Each row has a name. After each piece below comes the name of the row it's from, unless a question asks for something else. Each question is about the rows just above it. Places in a row count from 0.

z_440: [138 109 152 142 130 183 140 190 107 172]
z_158: [138 109 152 142 130 152 157 201  94 167]
z_2: [138 183 152 130 130 183 130 190 107 122]
z_142: [129 203 131 136 129 136 139 172 129 136]
[157 201  94] begins in row and place : z_158, 6
The one value in z_440 and z_142: : [172]
At which places does z_142 hold [136]? : 3 5 9
At which places does z_2 hold [130]? : 3 4 6
find: [138 109 152 142 130 183 140 190 107 172] : z_440

z_476: [127 134 127 125 132 124 133 127 125 129 125 139 134 123 127 132]
z_284: [126 128 109 132 129 126 129 125 137 132 130 132 134 132 135 120]
z_950: [129 126 128 131 127 130 126 127 129 128 127 126 126 126 129 130]
z_478: [128 114 125 146 120 136 119 127 132 131 124 119 126 129 128 136]
z_922: [128 128 130 126 129 128 130 129 128 127 129 129 127 128 128 127]
z_892: [142  98 132 145 108 149 102 132 144 120 139  68  93 151 128  96]
z_933: [125 137 127 125 134 121 135 127 124 129 123 144 137 121 127 135]
z_956: [124 128 122 158 115 138 114 127 134 135 121 113 124 130 128 139]
z_539: [128 130 127 128 129 127 129 129 128 128 126 130 129 128 127 127]
z_168: [125 139 125 122 137 121 136 127 122 131 122 149 140 120 126 137]
z_677: [134 131 192 116 128 131 123 144  96 117 128 110 110 114 103 155]
z_294: [124 135  84 137 129 126 132 118 148 135 131 138 142 138 124 110]
Places of [127] in row z_950: : 4 7 10
Where does [124 133 127 125 129 125 139] start? Give its row and place. : z_476, 5
Where does [137 129] start? Give its row and place. : z_294, 3
Places of [124] in row z_294: : 0 14
find: [127 134 127 125 132 124 133 127 125 129 125 139 134 123 127 132] : z_476
[128 114 125 146 120 136 119 127 132 131 124 119 126 129 128 136] is in which row? : z_478
Where does [124 135] start? Give its row and place. : z_294, 0

z_396: [120 131 123 136 111 127 133 129 139 147 125 128 149 134 141 133 120 120
 136 117 131 122 129 131 137 112 127 127 122 137 124 122 141 118]
z_185: [134 119 123 129 129 135 127 125 156 123 108 145 133 116 132 136 126 137
 129 123 136 117 124 127 119 125 130 130 131 131 132 122 135 131]
z_489: [111 129 129 164 151 139 124 109 129 150 122 162 137 116 179 143 123 128
 134  92 124 121 142 118 155 120 114 159 117 165 155 122 113 127]
z_712: [124 128 138 127 122 130 127 122 120 118 116 134 156 137 119 122 135 136
 135 121 119 150 115 130 126 136 122 153 110 119 127 117 117 120]
z_450: [129 122 129 127 126 125 128 133 127 127 129 127 126 127 128 128 127 127
 128 128 131 128 130 124 127 131 127 131 124 123 128 124 129 126]
z_665: [115 116 115 121 133 130 113 132 141 149 120 146 128 125 132 101 126 135
 144 117 133 120 128 122 132 134 135 139 105 127 112 140 123 147]
z_248: [112 126 119 165 153  98 122 137 118 109 123 129 145 145 139 156 159 154
 153 111 107 121 150 120 134 140 103 119 138 172 171 175 166 134]
z_980: [117 116 136 146 157 138 118 111 143 132 133 134 121 111 122 137 160 134
 145 127 134 126 137 126 131 111 138 134 139 129 111 132 132 134]
z_306: [122 132 133 143 123 131 143 128 131 123 120 123 125 133 134 139 144 133
 117 125 123 119 139 120 117 126 121 131 119 137 131 125 132 119]
z_136: [130 121 134 150 126 138 147 124 143 112 108 135 120 144 132 145 146 142
 122 133 123 126 136 120 107 126 125 130 125 132 134 127 127 122]
z_904: [158 134 148 125 134 141 140 151 115 133 131 126 105 129 126 112 117 136
 137 122 144 141 119 103 125 147 112 114 134 121 135 125 151 136]
z_155: [149 145 110 138 130 127 127 130 138 125 123 130 156 138 124 117 109 120
 126 144 121 132 139 115 137  73 127 164 100 118 106 120 122  93]
[143 123 128 134  92 124 121 142 118] begins in row and place : z_489, 15
At which places does z_980 hold [134]? : 11 17 20 27 33

z_460: [148 107 108 151  90 108  94 108 153 180 102]
z_944: [ 77 149 107 107 151 107 150 150 108 150 107]
z_130: [ 98 149 107 150 151 162 150 162 108 141 151]
Where does [149 107 150 151] start? Give its row and place. : z_130, 1
Every place of [107] in z_944: : 2 3 5 10
Places of [108] in row z_460: : 2 5 7

z_542: [ 94 152 154 166 151 172  98]
z_901: [172 104 102  90 104 167 159]
z_362: [166 166 166 166 107 107 107]
z_187: [111 146 143 163 145 156 112]
z_565: [133 106 166 111 168 162 101]
z_780: [116 153 102 151 152 132 153]
Every place of [116] in z_780: : 0
Where does [166 166 166 166 107 107] start? Give its row and place. : z_362, 0
The one value in z_542 and z_901: : [172]
At which places does z_362 hold [107]? : 4 5 6
Every place of [166] in z_362: : 0 1 2 3
Which value is in both z_187 and z_565? : [111]
Which value is in both z_901 and z_780? : [102]

z_796: [165  79 115 158 109 164 115 165]
z_745: [ 66 168 115 158  90 126 141 134]
z_254: [ 76 163 143 106  78 133 143 146]
z_663: [111 177 156  74 109 101 156 121]
z_725: [166  82 114 159 114 161 114 163]
find: [165  79 115 158 109 164 115 165] : z_796
[166  82 114 159 114 161 114] begins in row and place : z_725, 0

z_592: [109 119 138 140]
z_593: [138 128 117 128]
z_830: [158 132 134 150]
z_621: [129 142 149 124]
z_389: [147 160 115 120]
z_632: [143 157 134 105]
z_664: [125 148 125 125]
z_900: [108 135 135  87]
z_792: [148 149 117 139]
Which value is in both z_621 and z_792? : [149]
At which places does z_593 hold [138]? : 0
The one value in z_592 and z_593: : [138]
At which places does z_900 hold [108]? : 0
Places of [125] in row z_664: : 0 2 3
find: [125 148 125 125] : z_664
Places of [158] in row z_830: : 0

